Each row has a name. After each piece below comes the name of the row it's from, unless a question asks for something else. Each question is about the rows just above it. Places in a row count from 0.

[145 154 133 139 176]  <85>
[155 163 138 128 162]  <116>
[125 128 115 160 114]  <119>
Where in the named rows is [163]?	<116>, 1
which: [125 128 115 160 114]	<119>
which: [155 163 138]	<116>
Row and place of [138] in the named rows:	<116>, 2
[154] is at row and place	<85>, 1

[145  84 125 136 110 157 113 100 165 115 110]  <124>
[145  84 125  63 110 171  94 171  66 101  64]  <125>
[157 114 125 136 110 157 113 100 127 115 110]  <94>
[ 64 184 100 170 157 174 156 173 123  75 182]  <31>
Which value is in both <31> and <125>?	[64]
Row and place of [170] in the named rows:	<31>, 3
which: [145  84 125 136 110 157 113 100 165 115 110]	<124>
[101] is at row and place	<125>, 9
Where do [113 100 165 115 110] appear?	<124>
which: [157 114 125 136 110 157 113 100 127 115 110]	<94>

[117 160  98 113 123 178 144 190] = <139>
[117 104  68 142 155  94 132  71] = <95>
[139 103 159 133 133 160 120 148] = <22>
[118 144 110 113 104 120 126  97] = <156>
[115  91 102 130 157  99 192  66] = <165>
[140 153 143 143 152 183  86 154] = <23>
[145  67 182 145 137  82 164 147] = <72>
[140 153 144 132 140 188  84 134] = <68>
[144  97  99 133 150 134  97  67] = <184>
[153 143 165 105 109 189 157 191] = <197>
Where do [140 153 144 132 140 188  84 134] appear?	<68>
The row with [157 191] is	<197>
The next 3 entries after [153 144]:	[132 140 188]
[123] is at row and place	<139>, 4
Which row holds [130 157  99 192  66]?	<165>
[191] is at row and place	<197>, 7

[122  65 164  84  98 144 179  93 136 141 141 171  67 163 130 176 144 126
  81 118 137 128 100 169 112 116  91  93 124 143  75  99 142 165 182 174
 107 105 104]  <46>
[151 143 137 122 127 156 169 133 153  92 119 115 148 173 163 136 150 102
 130 123  95 132 126 125 131 106 113  89 165 105 100 123 133 133 120  99
 127  86 142]  <130>
[112 112 121 130 125 107 104 122 111 153 133 140 109 100 102 126 113 145
 124 131 151 124 128 130 127 143 136 151 103 144 143 129 123 127 135 149
 128 153 117]  <43>
[136 113 149 104 116 157 196 117 147 108 129 137 118 191 157 154 148 113
 109 130 113 117 117 142 126 112  99  72 157 127  73 114 128 145 145 128
 122  78 125]  <47>
[133 113 149 124 116 157 196 117 147 108 129 137 118 123 157 154 148 113
 113 130 113 117 117 142 126 112  99  72 157 127  73 114 128 145 145 128
 122  78 125]  <128>
which: [136 113 149 104 116 157 196 117 147 108 129 137 118 191 157 154 148 113
 109 130 113 117 117 142 126 112  99  72 157 127  73 114 128 145 145 128
 122  78 125]	<47>
Where do [113 130 113] appear?	<128>
Which row holds [133 113 149 124 116 157 196 117 147 108 129 137 118 123 157 154 148 113
 113 130 113 117 117 142 126 112  99  72 157 127  73 114 128 145 145 128
 122  78 125]?	<128>
[111] is at row and place	<43>, 8

[113 120 123 118 114 131 160 128 147 124 118 106 115 106  97 157 128 154
 127 125 136 114 117 139 122 140  97 124 124 143 133 136 118] = <7>
[147 156  93 131 131 163  65 133  45 132 118 111 124 132 146  76 125 128
 154 117 127 136 139 114 164 120 151 141 151 130 162 128 165] = <41>
[147 156  93 131 131 163  65 133  45 132  98  90 128 132 146  76 160 155
  97 139 146 109 144  95 164 113 151 141 151 145 162 128 137] = <113>
[135 108 138 129 129 135 135 148 137 147 127 119 138 122 114 101 152 151
 121 137 123 121 136 108 116 130 121 110 103 113 139 118 156] = <99>
[147 156  93 131 131 163  65 133  45 132 118 111 128 132 146  76 160 155
  97 139 146 109 144  95 164 120 151 141 151 130 162 128 165] = <51>
which: [128 154 127 125 136 114 117 139]	<7>
which: [147 156  93 131 131 163  65 133  45 132 118 111 124 132 146  76 125 128
 154 117 127 136 139 114 164 120 151 141 151 130 162 128 165]	<41>
The next 3 entries after [129 135]:	[135 148 137]

[151  84 114 147 114 158 127] -> <92>
[114 151  84 110  89 102 127] -> <52>
[121 115 159 145 170  79 133] -> <91>
[ 72 175 170  71  90  97 178] -> <13>
[117 174 148 110 122  66 127] -> <104>
[190 110  81 181 121 160  86] -> <122>
[137  78 126 131 180 152 119] -> <101>
Give the next 3 entries after [ 84 110].	[ 89 102 127]
which: [71 90 97]	<13>
Where in the named rows is [178]?	<13>, 6
The next 3 entries after [151  84 114]:	[147 114 158]
Which value is in both <122> and <91>?	[121]
[151  84 114 147 114 158 127] is in which row?	<92>

[178 193 137 191 134 192 136 186 184 179 185 134] -> <162>
[193 193 193 191 132 192 136 190 192 191 190 134] -> <27>
[193 193 193 191 132 192 136 190 183 194 189 134] -> <35>
[193 193 193 189 132 192 136 190 192 194 190 134] -> <69>
[187 185 187 187 132 192 137 184 192 194 190 134] -> <86>
[193 193 191 188 134 192 136 190 192 194 190 134] -> <44>
[187 182 193 189 132 192 139 190 192 194 190 134] -> <5>
[193 187 185 191 132 192 136 190 192 194 190 134] -> <89>
[183 184 187 188 139 192 137 184 192 184 190 134] -> <202>
[193 193 193 191 132 192 136 190 181 183 184 134] -> <48>
[193 193 193 183 132 192 136 190 192 194 190 134] -> <50>
[193 193 193 191 139 192 136 179 192 194 189 134] -> <20>
Give the next 3 entries after [137 191 134].	[192 136 186]
What are the next 3 entries after [185 187]?	[187 132 192]
Row and place of [182] in the named rows:	<5>, 1
which: [193 193 193 191 132 192 136 190 192 191 190 134]	<27>
What are the next 3 entries after [193 193 193 183]?	[132 192 136]

[120 121 140 124 160] = <108>
[140 122  69 139 127] = <146>
[ 93 127  87  84 138] = <115>
[121 127 109 130 106] = <58>
[134  98  54 141 128] = <87>
Shared by <146> and <58>:	[127]
Which row holds [ 84 138]?	<115>
Which value is in both <146> and <115>?	[127]
Where in the named rows is [98]?	<87>, 1
Which row holds [121 127 109 130 106]?	<58>

[ 91 177 128 154 147 103 166 131 156 157 142 133 168 122 154 155 174  97
 124 121 172 129 120 156] = <61>
[102 130 132 167 103 121 146 143 194 148 131 106 133 185 124  67 153 153
 100  78 135 153 142 168] = <17>
[140 163 187 172 140 152 166  88 164 119 130 153 177 120 105  88 125 116
 152 187 150 183 155 116] = <75>
[105] is at row and place	<75>, 14
which: [140 163 187 172 140 152 166  88 164 119 130 153 177 120 105  88 125 116
 152 187 150 183 155 116]	<75>
which: [102 130 132 167 103 121 146 143 194 148 131 106 133 185 124  67 153 153
 100  78 135 153 142 168]	<17>

[168 109 145 129] = <90>
[210  84 107 153] = <56>
[193  94 131 142] = <121>
[205  87 116 151] = <81>
[ 63 168 144 106] = <82>
[192  93 194 160] = <11>
[198  91 193 145] = <154>
Where do [193  94 131 142] appear?	<121>
Where in the named rows is [153]?	<56>, 3
Which value is in both <121> and <154>?	[193]

[101  99 111 140 123 134 144  98 139 118  47 141 120 161 113 112  74 113
 149 152  82 139 175 152 154 159 164 123  71 182 107  95 155 113  52 129
 131 116  62 125 158 169] -> <140>
[140 111 115 139 128 127 119 114 150 152  83 136 111 137 131 132 108 131
 134 149  99 132 160 123 144 122 165 117 120 157 134 115 119 155 121 134
 132 109  94 108 147 139] -> <98>
[144 110 112 140 127 128 112 110 159 153  70 138 118 134 131 131 113 128
 128 143 106 131 160 117 145 117 163 118 120 163 132 112 116 158 120 134
 135 110  83 105 145 143] -> <100>
[105 103 109 135 129 133 145 102 137 117  61 136 103 156 113 116  75 119
 154 155  73 137 175 162 153 162 163 126  75 174 112 105 149 118  61 128
 128 111  74 124 161 161] -> <170>
[134 113 120 144 123 125 122 116 145 154  84 139 123 137 132 131 107 130
 131 150 106 134 157 114 144 119 165 113 120 156 132 108 126 151 119 135
 134 113  96 111 143 141] -> <6>
[138 112 120 141 123 126 118 116 149 156  87 139 122 139 132 132 108 127
 132 148 106 132 156 116 144 120 168 115 121 155 133 112 126 151 123 138
 133 112  95 106 144 138] -> <57>
[141 112 114 139 129 127 119 114 151 151  83 135 109 137 160 133 109 132
 134 149  99 131 160 124 144 122 164 118 120 156 134 116 118 156 122 134
 132 108  95 108 147 138] -> <110>
[164 118 119 156 134 116 118 156 122 134 132 108 112 159 113 115  77 111
 153 149  79 135 170 161 153 163 168 129  73 174 110 107 155 112  61 134
 129 114  68 117 160 160] -> <10>
[136 112 120 143 123 125 120 116 146 153  85 138 124 137 131 130 109 128
 131 148 108 133 156 115 143 120 164 114 120 156 131 110 126 150 120 135
 133 114  95 111 142 140] -> <166>
Which row holds [140 111 115 139 128 127 119 114 150 152  83 136 111 137 131 132 108 131
 134 149  99 132 160 123 144 122 165 117 120 157 134 115 119 155 121 134
 132 109  94 108 147 139]?	<98>
Which row holds [138 112 120 141 123 126 118 116 149 156  87 139 122 139 132 132 108 127
 132 148 106 132 156 116 144 120 168 115 121 155 133 112 126 151 123 138
 133 112  95 106 144 138]?	<57>
[164 118 120 156 134 116 118 156 122 134 132 108] is in which row?	<110>
which: [141 112 114 139 129 127 119 114 151 151  83 135 109 137 160 133 109 132
 134 149  99 131 160 124 144 122 164 118 120 156 134 116 118 156 122 134
 132 108  95 108 147 138]	<110>
which: [109  94 108 147 139]	<98>

